Here are a small network's activations along a few directions, averaged over the inputs that share one value of a field.
Values that are neighbours, or in one group, have similar rows; names and order tell nothing.
(in the rows, 500 means zero)
Random noise pushes rows far along 10 fixed directions. That doesn't count. These rows show it; they differ only by the noise:
[619 477 423 713 322 371 595 492 502 385 460 556 291 641 577 608 293 485
 456 433]
[448 242 577 326 633 435 266 352 429 502 668 525 516 458 676 453 428 236
 557 532]
[489 648 469 440 789 536 576 338 516 652 431 541 709 268 364 385 688 522
 347 577]
[351 475 543 410 438 452 391 602 755 349 421 392 576 507 500 637 606 505
 579 411]
[554 590 420 489 516 612 548 417 404 601 579 580 508 514 415 438 542 494
 422 554]
[622 580 405 684 575 560 729 379 486 547 356 527 505 331 479 466 396 640
 446 403]
[527 508 411 387 406 523 328 443 539 441 601 541 519 610 541 568 550 511
 424 443]
[618 443 514 368 595 636 584 540 423 549 601 487 683 398 463 339 475 567
 602 467]
[515 481 395 381 347 743 486 471 426 610 703 639 387 705 480 507 437 385
 599 587]
[455 390 637 609 514 534 854 554 504 522 448 461 396 422 353 413 405 525
 473 384]
[479 428 617 569 580 422 524 536 418 443 523 422 524 401 485 443 485 419
 535 497]
[540 657 387 694 557 522 488 445 264 646 382 339 607 282 482 256 583 487
 600 601]


Field C:
c2: [579 619 323 451 473 365 581 458 426 768 306 509 611 492 441 265 559 565
 342 631]
c10: [632 730 447 545 596 592 582 590 557 451 542 656 600 486 486 624 427 669
 570 517]
c7: [515 481 521 400 682 473 399 386 756 414 456 610 593 444 667 750 538 660
 463 440]
c11: [511 488 556 575 570 494 540 386 256 605 605 553 383 526 415 420 522 282
 368 693]
c9: [490 676 470 582 820 530 561 344 519 579 444 619 574 277 483 544 531 487
 475 571]
c8: [490 489 512 515 602 399 574 483 604 526 408 627 484 459 555 582 334 485
 543 543]
c3: [503 524 629 636 603 497 615 574 451 473 448 485 477 465 417 537 528 549
 499 577]
c12: [463 504 579 378 576 570 321 482 377 468 722 492 554 489 466 455 600 437
 419 498]
c4: [491 447 543 452 467 529 544 611 611 514 376 429 528 508 511 475 505 469
 647 566]
c1: [622 353 651 468 705 665 413 496 341 313 701 497 639 298 621 566 358 543
 638 371]
c6: [453 540 542 331 532 365 266 619 499 461 478 371 709 472 487 458 688 584
 480 523]
c5: [575 586 578 627 529 323 644 546 588 391 424 588 425 577 478 659 526 687
 255 493]
C is arranged as a line.
Going along C from c2 by way of its neighbour c6, in what order are c8, c3, c12, c5 met? -> c8, c12, c3, c5
Name the neighbours of c11, in listed order. -> c4, c1

Field L:
l7: [609 513 603 623 551 459 438 577 359 257 636 411 603 436 524 525 516 493
 545 472]
l10: [535 361 363 381 240 581 605 449 560 550 561 520 338 652 475 401 368 614
 371 217]
l6: [573 307 688 337 774 380 566 432 555 319 744 717 506 539 492 641 364 315
 336 451]
l3: [517 500 622 485 395 414 636 665 303 641 527 384 478 644 294 210 696 421
 378 651]
l4: [664 497 315 294 577 470 396 418 687 540 319 397 811 367 652 342 615 639
 564 472]
l1: [476 457 544 682 378 436 399 546 339 363 559 319 417 451 525 405 481 481
 482 334]
l8: [289 409 674 624 470 482 606 401 534 513 451 438 242 471 415 516 619 718
 148 215]
l2: [522 526 254 377 449 582 494 472 722 652 271 507 645 476 562 507 493 543
 742 679]
l9: [355 565 430 622 185 423 260 679 509 527 419 308 375 643 618 476 548 440
 827 623]
l12: [655 451 418 521 453 382 395 618 143 617 505 254 670 371 638 114 446 585
 703 466]
l11: [422 589 291 331 239 735 252 511 501 663 550 423 551 595 562 427 555 560
 684 458]
l5: [603 461 507 547 456 289 544 664 612 333 276 513 556 543 602 625 315 503
 571 529]
L is arranged as a line.
Going along L from l8 by way of its neighbour l9, in what order are l6, l3, l1, l5 met? -> l1, l6, l3, l5
Fewest steps between l11 and l2? -> 7
